These are the activations of a small neural network, seen along a few directions. Each row is one input.
In each table, some parts of the input vary, and every possible input appears once, in random order.
A made-up example of a description, with smaller parts first: one of 8 places around a ring, together with either a single point or one of 9 places around a ring or (one of 3 separate values, together with one of 6 places along a line).
Shared parts are said once, and a part with two or three values counts as separate values.
In the rows, 128 means zero.

Other details of the inputs vary at random and push rows far along two fixed directions, the same in every table; ignore that.

Rows:
r1: [137 174 139 183 182 165 174 221 116 120 166 174]
r2: [127 130 122  79 104 104  88  67 143 168 107  90]
r3: [110  94  90 139 131 154 126  98 147  99 124 140]
r4: [104 156 170  92 121  62 124 149 104 158 133 100]
r5: [ 90 162 140 107 144  38 119 144 120 153 104  83]
r6: [126 122 145 119 130 145 143 125 114 117 159 143]
r7: [127 141 119 182 183 196 162 164 142  64 154 186]
r8: [130 178 157 154 184 141 179 201 104 145 167 138]
r9: [128 111 135 128 115 156 139  94 151 115 138 174]
r10: [127  77  90 118 107 155 126  35 125 164 128 133]
r11: [124  75  75 138  98 161 122  70 142 152 121 150]
r12: [121 128 141  85 111  99 121 100 105 145  91  97]
r13: [141  57 123 142  74 132 103  70 148 120 129 139]
r14: [156 191 148 154 175 169 153 250 136  91 172 142]
r15: [135 143 136 129 128 141 134 159 115 102 107 147]
r16: [124 133 106  90  88  88  62  83 151 168  90  99]
r17: [142 107 117 125 118 180 143  82 141  98 102 166]
r18: [137 157 167 130 119  45 120 210  87 131 104  67]
r19: [137  83 103 151  97  96 108  98 128 173 116 102]
r20: [132  93  93 136 114 157 133  56 151 161 116 161]
r21: [155 121 115 118 136 189 123  91 146 114 148 137]
r22: [100  94 121  90  70  80  94  93 128 153 111 111]
r23: [119 170 167  82 133  59 130 178  71 146 110  66]
r24: [112 145 149 124 116  98 120 160 121 130 134 143]
r25: [120 168 154 105 125  74 132 215  88 125 105  89]
r26: [114 102 106 137 149 175 140  63 147 102 133 149]
r27: [141 104 119 196 161 172 150 146 146  71 155 149]
r28: [125 183 149  86 123  52  96 154 135 175 105  78]
r29: [181 138 139 187 149 187 138 183 155  81 165 146]
r30: [119 102 107 136 154 172 141  82 133  98 146 141]
Each input here is: one of 5 separate values, together with either a single point or one of 5 places along a line.
- Changing only the choice among 5 separate values turns r15 into r24. The same change can be made to r12. Which row results? => r4
- Which other rows does r11 become when the choice among 5 separate values takes its other values? List them by row number. => r3, r14, r22, r25
- Which other rows does r2 become when the place on the line of 5 takes its other values? List them by row number. => r14, r16, r21, r28
- Which other rows does r11 become when the place on the line of 5 takes its other values? List them by row number. => r1, r8, r10, r20
